Each row below holds a small network's activations on one input, seen along a few directions.
Each table varies a few parts of the input and shows all the possible inputs, shuffled.
A made-up example of a description, with smaller parts first: one of 6 places along a line, together with either a single point or one of 9 places along a line or (one of 2 separate values, together with one of 8 places around a ring).
Shared parts are said once, and a part with two or three values counts as separate values.

Other details of the inputs vary at random and push rows far along two fixed directions, the same in every table; ignore that.

Table:
x1: -19,20,-62,51,18,-5,-13,-26,18,-1,58,-2
x2: -2,-46,11,32,0,-9,27,14,16,-56,-5,68
x3: 39,86,-22,-55,-56,23,32,-57,47,15,15,-97
x4: 43,8,41,-67,-21,-21,25,9,-33,17,-29,-10
x5: -20,19,-81,50,30,-4,-4,-16,36,-6,59,-24
x6: -18,-51,11,28,22,-14,-6,15,-35,-28,1,84
x7: -30,18,-73,49,20,10,-26,-27,16,-14,47,-7
x8: 29,74,-40,-57,-35,18,-8,-44,15,35,7,-102
x9: -20,-45,49,29,25,5,-12,20,-1,-21,-22,40
x10: -11,-51,6,26,23,-20,7,19,-18,-15,15,69
x11: 26,5,73,-57,-14,26,2,15,-9,20,-45,-17
x12: 37,-6,37,-69,-28,4,13,-3,-42,16,-40,-7
x13: -24,17,-78,50,31,-9,-9,-8,36,-14,56,-21
x14: -7,-45,-5,35,16,-26,-12,24,-25,-39,-4,57
x15: 30,12,62,-54,-21,24,6,24,-8,27,-52,-9
x16: 3,-46,10,33,15,-30,5,19,-25,-16,5,70
x17: 25,-8,37,-81,-23,10,16,0,-30,25,-31,-7
x18: -25,9,-82,44,17,7,-26,-16,33,-16,42,-27
x19: -16,24,-79,62,29,-9,-9,-21,25,-10,57,-15
x20: 36,-12,42,-81,-29,-9,16,15,-28,15,-40,-13
x21: -19,-40,49,41,21,1,-12,16,-14,-23,-18,42
x22: -11,-67,1,21,19,-5,-2,24,-26,-28,-10,62
x23: 34,61,-21,-66,-29,8,18,-33,21,58,19,-86
x24: 17,10,61,-51,-31,10,18,26,-9,30,-52,-14
x25: 39,7,42,-69,-30,-24,11,10,-32,9,-32,-12
x26: -11,-46,1,21,19,-31,-4,33,-13,-35,3,51
x27: -18,52,-46,53,9,32,-27,-9,38,5,28,-40
x28: -32,17,-65,26,19,14,-17,-24,27,0,51,-15
x29: -17,41,-25,41,13,33,-28,-14,32,1,28,-44
x30: -31,55,-54,60,-1,19,-17,-10,41,9,32,-50
x31: 0,67,-4,-37,-27,20,9,-25,37,45,-14,-92
x32: -15,-56,12,37,22,-22,-5,17,-32,-25,10,92
x33: 16,11,65,-43,-32,-1,22,8,-22,26,-55,-20
x34: 22,-17,44,-68,-17,-3,19,4,-29,26,-17,16
x35: -24,-38,41,41,13,-13,-5,10,-10,-18,-30,41
x36: -26,-42,41,27,17,-9,-4,13,4,-13,-36,41
Description of these inputs: one of 2 separate values, together with either a single point or one of 6 places around a ring or one of 11 places around a ring.
Changing only the choice among 2 separate values turns x25 into x26. The same change can be made to x33. Which row results?
> x31
Change only the place on the ring of 11 in x18. List by row number the other rows that result.
> x5, x10, x13, x17, x20, x22, x23, x26, x28, x34
Change only the choice among 2 separate values in x14. List by row number the other rows that result.
> x20

Table:
x37: 44,46,24,-93,-44,9,31,-33,-3,43,-5,-55
x38: 9,-15,43,-24,3,-8,-2,32,-27,13,-28,14
x39: -15,12,-48,34,9,-19,8,-16,28,-7,38,-6
x40: 25,-25,23,-51,-17,-3,11,9,-21,-3,-21,8
x41: 24,-9,20,-45,-18,-23,26,5,-12,6,-25,-4
x42: -14,-63,68,50,14,-14,16,41,-9,-46,-41,77
x43: -27,15,-17,49,0,17,-13,-7,40,-23,2,-6
x44: -8,-23,34,-7,12,-11,-5,24,-21,4,-21,18
x45: 42,-8,35,-64,-25,-21,31,17,-24,14,-37,1
x46: -20,18,-44,49,17,7,-21,-4,10,5,27,-13
x47: 53,43,32,-85,-40,2,22,-11,-29,34,-25,-40
x48: -23,-22,-6,16,17,9,-10,14,-6,-3,8,24
x49: 27,1,19,-56,-25,-12,15,4,-20,8,-25,-23
x50: -14,6,-55,31,10,-4,4,-20,35,-10,47,0
x51: -4,-31,43,-2,11,-13,-9,20,-25,2,-25,28
x52: 16,-4,42,-41,-11,-1,7,26,-31,25,-31,0
x53: -4,15,-45,11,6,6,-12,-20,9,-14,28,-17
x54: -15,-1,-62,29,13,3,-14,-12,23,-21,34,-13
x55: -9,-52,44,9,22,-6,-13,25,-27,-9,-23,59
x56: 25,26,-2,-52,-24,-2,28,-23,13,25,5,-34
x57: -31,8,-39,31,27,15,-26,-5,25,0,32,-12
x58: 30,33,29,-51,-22,11,-2,-7,-16,47,-24,-45
x59: -20,-71,56,49,9,-5,-2,43,-11,-54,-43,101
x60: 44,26,27,-70,-34,-15,37,-2,-9,32,-18,-27
x61: 34,28,19,-68,-31,-5,12,-14,-22,18,-19,-43
x62: -8,-46,56,41,-3,-12,1,45,-11,-39,-48,73
x63: -12,-76,71,44,17,-2,15,42,-11,-51,-39,96
x64: 6,23,-28,-10,-6,11,-2,-26,6,2,26,-16
x65: -30,11,-39,26,20,16,-16,-6,15,6,27,-16
x66: -23,-2,-30,32,16,16,-16,-8,5,1,22,5
x67: -25,9,-36,40,23,17,-26,-20,15,6,26,-9
x68: -22,13,-14,51,12,22,1,-11,47,-22,14,-16
x69: -6,15,6,43,3,10,5,6,33,-14,-3,-13
x70: 29,40,8,-57,-29,-1,14,-24,-13,25,-6,-44
x71: 20,35,-11,-41,-20,12,7,-31,-1,17,9,-35
x72: 13,16,21,-22,-4,2,-12,7,-7,27,-13,-25
x73: 4,18,-40,-4,-2,9,-10,-20,10,-9,29,-25
x74: -8,-57,47,6,20,-5,-13,30,-29,-12,-24,67
x75: -15,12,-48,34,7,1,-3,-23,26,-11,52,3
x76: 8,31,-30,11,-7,-8,7,-14,12,5,31,-15
x77: -21,-60,59,51,5,-17,1,42,-13,-48,-48,84
x78: -1,-34,34,-3,9,7,-9,10,-25,4,-18,39
x79: -6,0,-53,18,8,-2,2,-14,29,-12,32,-9
x80: -33,14,-40,37,20,3,-17,-4,14,6,27,-21
x81: 49,22,32,-75,-33,-4,14,2,-35,18,-30,-28
x82: -15,-9,-7,16,12,10,-9,-3,-10,5,2,12
x83: 7,20,15,-30,-14,5,2,-10,-15,32,-16,-33
x84: -7,19,-32,21,0,-12,7,-21,15,-4,36,-9
x85: -10,10,-65,38,13,-6,-15,-1,18,-19,32,-16
x86: -22,4,-18,11,22,11,-18,-1,13,6,15,-11
x87: -28,14,-40,52,22,5,-27,-17,15,6,28,-17
x88: -10,2,-56,22,11,-5,2,-15,29,-12,30,-11
Changing only one part turns x60 into x39. The same change can be made to x47. Which row results?
> x70
Describe the family of inputs behind these rows.
> one of 4 places along a line, together with either one of 2 separate values or one of 5 places around a ring or one of 6 places around a ring
Change only the place on the ring of 5 in x74. List by row number the other rows that result.
> x48, x57, x66, x78
Change only the choice among 2 separate values in x59. List by row number the other rows that result.
> x63
Which other rows agree with x67 in the place on the line of 4? List them by row number.
> x37, x43, x53, x54, x55, x56, x65, x68, x71, x82, x86, x88

Table:
x89: 0,-30,49,-2,4,-10,7,41,-10,-8,-33,34
x90: -4,-60,33,-28,13,-17,0,13,-35,-18,-12,41
x91: 50,16,90,-96,-41,20,15,1,-31,30,-53,-17
x92: -35,-36,-18,90,32,-6,-27,24,4,-47,1,44
x93: -31,-35,-15,85,32,-6,-31,32,7,-56,13,54
x94: 33,11,88,-94,-39,18,28,-5,-33,43,-69,-21
x95: 10,-43,9,-19,-1,-2,6,26,-34,-6,-10,56
x96: 14,62,-77,-16,-6,16,-10,-34,25,31,42,-82
x97: -19,-20,-47,15,22,-1,-14,-7,5,-15,28,17
x98: -12,-8,-45,47,23,-19,8,-4,30,-38,26,29
x99: -9,-39,47,10,2,-12,5,37,-11,-5,-39,37
x100: -19,27,-28,36,9,26,-18,-25,21,-2,19,-26
x101: -20,36,-29,28,14,23,-10,-18,44,13,36,-30
x102: 30,-27,32,-17,-16,-17,22,-3,-8,-8,-10,19
x103: 46,16,71,-102,-34,-24,20,5,-59,57,-39,-17
x104: 21,79,-60,-27,-8,6,-6,-42,17,48,39,-97
x105: -49,-43,-12,91,39,3,-16,12,18,-26,21,62
x106: 2,59,-60,3,-16,8,21,-32,31,6,48,-65
x107: -10,-42,43,16,5,-11,1,32,-22,-16,-48,40
x108: 1,75,-69,-17,-35,5,-1,-52,42,16,37,-77
Describe the family of inputs behind these rows.
> either one of 4 separate values or one of 6 places along a line or (one of 2 separate values, together with one of 5 places around a ring)
A walk changes only the place on the ring of 5. It starts at x101 and steps to x105. List the rest of the walk in order.
> x94, x100, x91
Which other rows belong to the same alternative as x90? List them by row number.
> x95, x96, x97, x103, x104

Table:
x109: 25,18,-7,-20,-22,-5,-4,6,-2,-8,-17,-17
x110: 6,-40,28,-2,9,2,0,18,1,-15,-21,25
x111: -25,40,-21,30,12,35,-13,-33,27,22,26,-34
x112: -43,-14,-4,70,27,-14,-12,13,19,-12,4,26
x113: 12,-22,71,-22,-12,0,11,25,-11,28,-43,25
x114: 2,35,-43,-9,5,-2,9,-23,27,16,48,-31
x115: -1,-51,32,-15,-5,-2,10,13,-35,-20,-10,76
x116: 48,11,50,-114,-43,8,42,3,-20,41,-31,-23
x117: 71,25,50,-90,-41,-29,38,-3,-48,37,-38,-18
x118: -23,36,-83,26,10,35,-25,-50,49,-6,50,-38
x119: 13,77,-65,-22,-5,-9,16,-52,35,35,47,-97
x120: 21,-27,37,-48,-20,-24,35,13,-34,4,-35,23
x121: -1,-19,-33,48,5,-23,6,12,-12,-25,14,39
x122: -6,-41,13,50,15,-17,-11,37,-20,-53,-19,56
x123: -14,-57,0,26,19,0,-2,24,1,-35,2,62
x124: -15,11,-25,15,-4,-4,-10,-13,28,-10,9,-40
x125: -8,71,-81,-40,14,20,-56,-31,-11,76,41,-114
x126: -41,12,-32,104,30,-9,-31,22,19,-26,23,25
x127: -9,5,17,-2,-6,-1,1,5,10,5,-19,-23
x128: 45,34,79,-86,-43,8,23,22,-32,26,-62,-41
x129: -30,-56,27,55,30,13,-10,11,-14,-37,-6,71
x130: -31,-27,-14,68,32,10,-14,17,26,-19,20,32
x131: 3,-35,14,-14,-7,-16,10,16,-10,-21,-25,22
x132: 14,-13,25,-24,-12,-9,0,-9,-18,0,19,24
x133: -11,26,-35,17,12,32,-15,-43,25,-4,24,-27
Describe the family of inputs behind these rows.
> either a single point or (one of 4 places along a line, together with one of 6 places along a line)
Change only the place on the line of 4 in x112. List by row number the other rows that result.
> x111, x113, x126
Change only the place on the line of 6 in x124. List by row number the other rows that result.
> x112, x119, x120, x127, x131
